Each row below holds a small network's activations on one input, seen along a few directions.
Each table varies a few parts of the input and shows all the possible inputs, shuffled.
A made-up example of a description, with smaller parts first: one of 3 separate values, together with either a single point or one of 11 places along a line or (one of 4 places along a line, together with one of 5 places around a ring).
Shared parts are said once, and a part with two or three values counts as separate values.

Other details of the inputs vary at random and push rows far along three fixed directions, the same in every table; ignore that.

Table:
R1: [  7   2 -33  -4  13 -19   3 -10 -20 -10  14  33  23]
R2: [  9  25 -42   9   8   1 -14 -20  -9 -17  -7   9  15]
R3: [ -5  18  12   1 -16  27  -9   8   9   8 -10 -31 -21]
R4: [ 16  -1   9  11  -3  14 -25 -21   4   2 -33   7   6]
R5: [  9  -9  16   7   3  10 -22 -23   8   2 -25  16   7]
R6: [-17 -17  35  -8  -7   0   7  18   0   9  13  -2  -8]
R7: [-21 -16  32 -13  -5   0   6  15   3  10  16  -4  -9]
R8: [ -5  17  16   2 -16  27  -7   8   7   6  -8 -30 -23]
R9: [ -8  12 -30   0   2  -9  22  17   2 -13  11 -22 -11]
R10: [-17 -17  34  -9  -8  -1   6  20   2  11  13  -2  -7]
R11: [ 21  -6   0  22   6   7 -15 -26  19   0 -29   1  -5]
R12: [ 15  -8  14   7   1   8 -21 -18   2   2 -27  13   8]
R13: [-25 -10  -7 -24   3 -23  20  28 -11   1  40   2  12]
R14: [ 11  26 -47  11   6  -2 -11 -12 -12 -17  -7   9  19]
R15: [  9 -32  19  -7   6 -11 -10  -7  -2  10 -12  27  24]
R16: [ -9   6  31   2 -15  20  -7   7   5   7  -8 -24 -24]
R17: [ 16 -19  10  13   5   0  -3 -19  17  -1 -34   9   0]
R18: [ 21  -8   9  22   4   6 -13 -30  18   0 -30   2  -7]
R19: [ 13   0  10  14  -1  13 -23 -20   7   0 -29  12   6]
R20: [-11 -20  33 -16  -7   1   7  20   2  17   9  -7  -3]
R21: [  5   0 -34  -2  14 -21   1  -3 -19 -12  10  28  32]
R22: [  6 -23 -15 -13  18 -29  13   0 -27  -3  20  37  35]
R23: [  8 -32  28  -5   4  -5 -10 -16   4  13 -10  36  13]
R24: [ 10   3   7  13   3  14 -22 -27   3  -3 -25  12   2]
R25: [ -8   9  24  -2 -17  22  -8   5  15  10  -4 -17 -24]
R26: [ 11 -25  22  -3  10  -7  -4 -12  -5  12  -9  32  18]
R27: [ -7  46 -37   1  -6  11   5  13  -9  -8  14 -27 -11]
R28: [-15 -18  37 -12  -9   0   5  19   0  13  10  -9  -9]
R29: [ 20  13 -32  22  10  -5  -1 -26   1 -15  -9   2   2]
R30: [ -8  45 -28   3  -6  13   6  11  -9  -7  14 -28 -16]
R31: [ -5   1  11   4  -7   7  12   9  17  -3  -7 -27 -26]
R32: [ -7  46 -32   2  -7  13   5  13  -8  -8  14 -28 -14]
R33: [ -5  -2  18   4  -8   7  14   7  17  -1  -8 -25 -25]
R34: [-17 -32   0 -22  10 -41  48  30 -10  -4  42   7   9]
R35: [ 13  28 -48   6   5  -1 -11 -18  -8 -14  -4  13  15]
R36: [-16 -10  -8 -26   4 -23  25  31 -14   8  40   5  15]
R37: [ -8  41 -32   0 -11  12  -1   8  -2  -9  13 -23 -15]
R38: [ 11 -33 -15  -4  23 -37  17  -5  -5  -4  18  30  25]
R39: [-11 -20  43 -12 -10   7   4  16   3  18   5  -8 -11]
R40: [ -5  20 -34   7   1  -6  13  11   4  -9  18 -27 -15]
Description of these inputs: one of 5 places along a line, together with either one of 2 separate values or one of 6 places around a ring.
- The inputs of R1 and R23 match in every part but the place on the line of 5. If R22 is changed in the same way as R1 into R23, which row does it become? => R39
- The inputs of R24 and R13 match in every part but the place on the line of 5. If R16 is changed in the same way as R24 into R13, which row does it become? => R15
- Which other rows does R18 become when the choice among 2 separate values takes its other values? List them by row number. => R33
- List by row number the other rows that have the place on the line of 5 in common with R2. => R4, R11, R17, R20, R21, R27, R37

Table:
R41: [  6  33 -30  13  -2  11   1  -4  -2 -12  -4 -21 -12]
R42: [-10 -22  19 -12   1 -13  21  21  -1   8  20  -2  -2]
R43: [ -4  13  12   8 -11  18  -3   3  10  -2 -15 -27 -23]
R44: [  9 -21 -17  -4  17 -26   9  -6 -13  -8   4  30  29]
R45: [ -2  25 -29   6  -1   2   2   2  -2 -13   2 -17  -6]
R46: [  6 -19   7  -5   8  -9 -10  -7 -10   5  -3  29  24]
R47: [-13 -12  12 -10  -4  -6  10  16   6   6  13  -8  -5]
R48: [-15 -22  17 -15  -1 -13  15  21   3   7  19  -2   0]
R49: [ 20   2  -9  13   7   3  -8 -20   0  -6 -23  10   6]
R50: [ -2  34 -20   3  -9  18 -11   0  -6  -6  -2 -12  -5]
R51: [ 15  -6  27  17  -6  23 -23 -24  21   5 -45  -3 -11]
R52: [-16  -3  16  -3  -4  -1   7   8   5   3  17  -2 -12]
R53: [ 22   9 -24  15   8   3 -15 -27   3  -6 -22  13  11]
R54: [ -2   5  11   4  -8  11   2   5   9   5  -4 -21 -18]
R55: [ -9  13 -20 -15   1  -8   9  14 -18  -3  23   4  11]
R56: [-15 -10  18 -19  -4  -4  10  20  -9  11  20   1   3]
R57: [ -6  23 -36   3   5  -8  10  -1 -10 -17  22   0  -5]
R58: [ -6   1   9  -2  -6   6   3   9  11   7   6 -16 -14]
R59: [ -5   0  14   0  -7   7   5   8  10   7   1 -17 -16]
R60: [ 13  -8 -30   1  16 -19  -2 -13  -7 -10  -1  27  27]
R61: [  3 -28  39  -5  -3   4 -17  -6   5  17 -15  21  10]
R62: [ -7  12 -23 -10   5  -9   7  12 -21  -5  22   4  13]
R63: [ 11  -2   3  13   4   2 -17 -26   0  -4 -11  16   6]
R64: [  8 -29  25   1   4  -4  -3  -9   6   5 -19  16   8]
R65: [ -2  10   8   5  -9  14  -1   4  12   5  -4 -22 -20]
- What do these inputs look like to the network? => either one of 3 separate values or one of 6 places around a ring or (one of 2 separate values, together with one of 8 places along a line)
- Start at R60 and move only the place on the line of 8, one step at a time. The first step leads to R47. Which rows follow, in order? => R48, R45, R51, R44, R64, R43
- Which other rows belong to the same alternative as R56? List them by row number. => R46, R50, R55, R61, R62

Table:
R66: [ 11  12 -33  10   7  -4  -4  -6  -5 -15 -13  -4   9]
R67: [  4 -37  10  -8   8 -19   7   8   5   8  -1  18  20]
R68: [-11  14  -6  -3  -4   3  13  12   1  -1  23 -16 -21]
R69: [ -7  22 -10   1  -7   8   8  16  -3 -11   6 -35 -16]
R70: [-23 -16  61 -22 -25  25 -17  15  14  25  -5 -10 -16]
R71: [ -1  -4 -22   1  12 -19   7  -4  -1  -9  14  18  13]
R72: [  4 -27  16  -3   7 -17   7  -7  -5   3   6  26   8]
R73: [ 20  10  -1  17  -5  22 -17 -20  18   6 -38  -8  -5]
R74: [ 22  24 -15  16  -2  23 -13 -22   6  -2 -34 -11  -8]
R75: [-20  13   2 -14  -7   1   3  26 -13  12  42 -15  -5]
R76: [-13  16  -7  -3  -6   0  12  13   9  -1  22 -17 -18]
R77: [  1  -6 -17   1  11 -19   9  -8 -13 -15  14  17  14]
R78: [  5  -5   9  15   2   6 -15 -21  13  -3 -21   3  -6]
R79: [ -1  14 -16  -3   6  -3  -2   3 -24  -8   1  20  22]
R80: [  9 -31  29  -5   5  -7   3  -6  -1  12 -15  14   9]
- What do these inputs look like to the network? => either one of 3 separate values or (one of 2 separate values, together with one of 6 places around a ring)
